These are the activations of a small network on made-up records, seen along a few directions, one row for each record.
Here are examples, each followed by its value of one field, GANA.
The largest differences between rows may come from other fields.
Random noise pushes rows far along 4 fixed directions. That doesn't count. These rows show it; they differ only by the noise:
[  -5  -35 -345  -26   99  197 -156    3 -118  -59  138  246  273 -321
 -223   -9 -301  142  351  -56  213  375]
[ -64   26 -135   77 -309  185  -84  441  203    6  -45  -86  312  -90
  268   92    6  311    0   17 -509    8]
[ -62  320    1 -214  108 -100   48  -75  111 -271 -164 -277 -123  181
 -125 -325 -121  360  120 -427  389 -319]
[  46    3 -142    9   24   33  -70   94   27  -68  -32   -5  181  -53
  -34   16  -61  152 -128 -129  -42 -201]
[  12 -176 -303   23   34  192 -200  -44 -149   58  177  309  287 -296
  -67  106 -294   22   61   75   43  287]
[ -53   49   -8 -155   48  -48  -71 -247  -27  -59  -12  -42  -80  117
   59 -141 -234  125 -200 -166  245 -229]

[ -75  183   70  145 -150  312  -22  340  148  -35   65  -83  -10   19
  -13  133   72   47  367  139 -121  250]
vora
[  48   96  112   59  -14   51   -9  115   77  -41  -44 -131  -25  191
   41  106   24  -22 -172   41  -16 -247]
bada
[-179  390  207  -56 -239  139  102  307  286 -132 -112 -367 -173  245
  156 -115   19  272  448   -9  -25  164]
mova
[ 103  -26  -19   64  156   99 -146 -136  -67  -14  101   82   -6   96
  -82  134 -134  -99 -406  -29  176 -384]
mul
[ -21  193  150 -154   49 -224   87 -106  135 -161 -216 -334 -194  331
   75 -209   45  210 -323 -323  120 -638]
pul
[-133  178  140  -29 -290  -32  154  317  235  -35 -164 -279  -46   89
  222 -123  216  214  299  -14 -326  143]
limat
[ 237   -2  -72  248  115   38   41  422   78  -64  -91  -58  247  -71
 -226  259  281  -64 -124   21 -208 -263]
dadi
[ -92   51  114 -151  133   57  -81 -458 -157    9  149   83 -296  144
  -45  -80 -371 -138   38   77  576  153]
gen
[  11 -166    6 -152  149 -222   -2 -482 -190   98   54  151 -158   13
   37 -118 -173 -162 -275  -15  260  -46]
rilin
[  60  -23  -71  -39  121  -77  -15 -100  -25  -34  -13   13   16    1
  -60  -32  -52   29 -192 -118   99 -221]
pul
[-158   77   91   -4 -295  246 -115  120  115   73   84  -68  -18  109
  336   70 -197  109   28  203 -144  178]
zevub
[  10 -122  174  175 -186   90   -1  106   40  210   98   57  -68   58
  253  231  158 -261 -213  339 -374   79]
bem
[  91  288   72   75   76   23   99  342  178 -226 -175 -291   18  165
 -211    4  194  146  126 -180   59 -313]
mova
[  85 -202  -17  -40  102 -225    5 -220 -123   64  -53   69   28    3
   28    0   23 -115 -422  -50  -14 -292]
rilin
[ -52  -68   41  -23   -1  104  -85 -189  -98  104  138  119  -96   17
   78   85 -232 -156    5  221  176  254]
dadi
[ 160  136  -92  140  167   85   -8  257   91 -157  -33  -73  120    0
 -277  101  132   72  -43 -156   30 -340]
mul
[ -43  -63  158   73  -74  192 -113 -151  -53  150  190  112 -168  111
  153  168 -120 -242 -183  275   34   89]
vora
[-248  171  418  -87 -365   31   65  -45  191   94  -29 -279 -403  395
  495  -93   24   11  -38  166 -162   30]
bem
[-168  145  105 -177  -66  -60  104 -168   21   -6   11  -62 -258   51
   69 -249  -99   55  440    0  220  422]
limat
[ -35  102   83 -104  136  102 -168 -342  -95  -55  114   17 -194  222
  -20  -23 -380  -38 -222  -29  512 -216]
gidab

Which value of GANA does each new row have?
[  94  -42  157   61  103  -60   20 -152  -52   62   58   30 -179  148
  -21   83   84 -263 -287   91   78 -214]
bem
[ 169  -26  -65  130  232   55  -15   30 -115  -57   62  135   73 -105
 -371  115   96 -193   90   10  201   -4]
bem
[ -58 -241  -18  -20 -203  -56  -55  -65  -37  191   22   97  100  -50
  350   68  -55  -37 -302  167 -353   46]
rilin
[ 184   92 -291  279   98  331 -150  557   96 -164   45   50  447 -189
 -318  287   76  168   85  -86 -178 -199]
mul
[-213 -277  -92  -17 -328  247 -206 -117  -80  302  252  291  100 -173
  467  155 -354  -53    2  413 -309  600]
pul
[ 107  113  192   59  137  -95  110   14   31  -85  -91 -148 -173  179
 -179   -4  240 -135  -99  -78  142 -312]
bem
[ -97  350  -63   38 -161  318  -94  444  261 -204  -31 -231  129   78
   20  -12  -71  423  300 -161  -79  -77]
mul
[ -78 -154  179  230 -326  322 -144  158   55  265  194   95  -19   82
  400  383   17 -243 -278  479 -478  135]
vora
[  40   83  -53  113  -25  245 -165  183   78  -47   77   -8  120   59
   21  161  -96   94 -207  -18  -56 -267]
mul
[ -48   26   86   38  -34  124    5  -44  -33   74  134   90 -140  -28
  -12   26  -27 -154  254  189   95  375]
bem
[ 155  -28 -201  177  146  205 -156  202  -14  -68   89  117  266  -97
 -218  242  -30    6 -144  -23  -32 -239]
mul
[  85   17  -67  -11  181 -101   33  -32  -17 -101  -77  -39   33    1
 -192  -30   42   40  -89 -175  129 -259]
pul
